A small network was shown many inputs. Here are its activations along a few directions, one row for each input.
In each table, some parts of the input vary, and every possible input appears once, in random order.
Descriptions start from the smaller parts, as in this example, which fits no table here: values(2) and (point or line(11) or (line(4) and ring(8))).
Shared parts are said once, and a part with two or three values counts as separate values.

Other details of the inputs vary at random and push rows far along three fixed directions, the same in every table; ignore that.

Table:
row 1: [ 23 -25  13   8  16 -43  41  10   5  26 -28]
row 2: [ -7  17   4   9   2   3  17 -18  34  34  15]
row 3: [  0  21 -14   8  -3  18 -17 -18  -5  -9  33]
row 4: [  3  23  -9  -9   2  23 -29 -11   6 -12  22]
row 5: [  5  15  -9   0   2  16 -30 -14   4 -14  29]
row 6: [-26 -13  16   3 -14 -11  29  11  15  20 -18]
row 7: [-27 -15  20   6  -6 -10  19   9  20  24 -18]
row 8: [-26   3   1  -2  -7   1 -12  14 -21 -19 -17]
row 9: [  1  15  12 -19 -14  18  11 -20  39  20  11]
row 10: [  2  19 -12  -3  -7  18 -22 -16   1 -16  32]
row 11: [  4   1   6 -15  -5  -4   5 -24  30  29  22]
row 12: [ 88 -13  -6   4  30 -38  32 -12  12   8  -5]
row 13: [-22   3   1  14  -5  -8  -9  17 -23 -18 -16]
row 14: [-12  26 -28  -1   1  46 -25 -16   0  -4  19]
row 15: [-16 -16 -18  -3   1  14  -7  18 -28 -10 -16]
row 16: [-14 -15   7  21   1   3 -11  19 -23 -20   0]
row 17: [-27 -16  14   7  -6 -11  32  11   8  24 -10]
row 18: [  2   9   2 -27 -10   3  13 -19  26  25  14]
row 19: [  0  33 -10   2   2  19 -23 -11   7 -16   8]
row 20: [  6 -32   8 -12  -1 -25  12   8  -9   1  -8]
row 21: [ 47  16 -10  20  16 -10  -5  -8   0 -12  13]
row 22: [-27  -7   3  -9  -2   9 -31  14 -21 -17  -1]
row 23: [ 50  38 -15 -10   2  -2 -11 -18   1 -21   8]
row 24: [ 93  28 -25  25  35 -21  15 -11  -5 -29  -2]
row 25: [-18 -27  18   5 -10 -14  26  13   4  21  -5]
row 26: [  2  -1   7 -13  -7  11  12 -23  36  23  25]
row 27: [-18  -3   5  19   0   3  -7  19 -16 -24 -17]
row 28: [-23  -3  11  -6  -8   5 -28  15 -19 -18 -11]
row 29: [-11 -17   4  -7   1  12 -15  20 -20 -26  -7]
row 30: [-14 -23   5  14   5   6 -11  14 -26 -19   1]
row 31: [-20 -20  25 -16 -11  -1   8  11  17  16 -16]
row 32: [-17 -26  20   6  -4 -21  16   9   4  27  -6]
row 33: [  0  29 -12  14  -5   7 -18 -13  -8  -7  28]
row 34: [  2  23 -29  -4   7  24 -26 -15  -7   1  11]
row 35: [ -5  23   1 -15 -14  10  20 -20  36  23   6]
row 36: [ 30  16  -2   3   6 -23  41 -19  26  34   3]
row 37: [ 83 -35 -30   1  37 -45  17  31 -54 -36 -54]
row 38: [  0   3 -13 -14   4  17  11 -19  29  38   5]
row 39: [-30 -10  19   3  -9 -14  18   5  16  29 -17]
row 40: [-13 -20   3  12   6  -8 -20  13 -32 -13  -1]
row 41: [-12 -14   0 -10  -4   6 -13  20 -23 -25  -7]
row 42: [-19  -3   7  -7 -14   9 -16  19 -18 -25 -10]
row 43: [ -2  34  -9   1  -2  27 -17 -13   8 -19   9]
row 44: [-15 -35  15  -4  -4 -21  23   5  -5  24  -7]
row 45: [-22   0   4   1  -1  -1 -18  15 -19 -17 -19]
Description of these inputs: ring(5) and (point or ring(8)).
Changing only the ring(5) part turns row 13 into row 27. The same change can be made to row 18. Which row results?
> row 29
A walk changes only the ring(5) part. It starts at row 43 and steps to row 19. List the rest of the walk in order.
> row 45, row 8, row 35
Which other rows does row 31 become when the ring(8) part takes its other values? List them by row number.
> row 2, row 4, row 5, row 7, row 12, row 19, row 21
A walk changes only the ring(8) part. It starts at row 32 and steps to row 40. List the rest of the walk in order.
> row 11, row 22, row 28, row 45, row 39, row 1

Table:
row 46: [  8  18 -22  -2   5  25 -16 -13  -2  -9  22]
row 47: [-55 -18  37 -32 -33  20  19 -15  54  51  22]
row 48: [  8 -31  15 -11   0 -21 -13  27 -30 -33 -18]
row 49: [  5 -20   2   0   6  -4   0  31 -26 -26 -38]
row 50: [ 27   1   7   5   4 -21  43  -8  28  20 -14]
row 51: [-73 -27  17  15 -14  16  -9  16  -8  17  10]
row 52: [  3  42 -12   3  -3   8 -18 -10   5 -14   6]
row 53: [  2 -10   2  17   5 -25   3  26 -33 -26 -31]
row 54: [ 36 -15  -6 -20   8 -21  34  -9  15  29  -7]
row 55: [  8  16 -18   4   4  10 -25 -20  -7  -3  29]
row 56: [ 37 -16   1 -21  10  -9  33  -7  25  22 -14]
row 57: [  4  31  -4  24   5  11 -14 -13   2 -11  24]
row 58: [ 34 -11   2   3   8 -30  32  -9  15  32   3]
row 59: [-66 -15  14 -11 -22  15 -10  22 -12   6 -22]
row 60: [  6 -26  -2 -11   9 -12  -7  23 -33 -22 -30]
row 61: [  9  11 -16   9   7  19 -22 -18  -1  -7  30]
row 62: [  3  35  -5  19   2   2 -17 -15  -3  -7  23]
row 63: [  4  37 -11   8   0  17 -15  -8  10 -17   7]
Describe the family of inputs behind these rows.
> values(2) and (point or ring(8))
Changing only the values(2) part turns row 58 into row 51. The same change can be made to row 48. Which row results?
> row 47
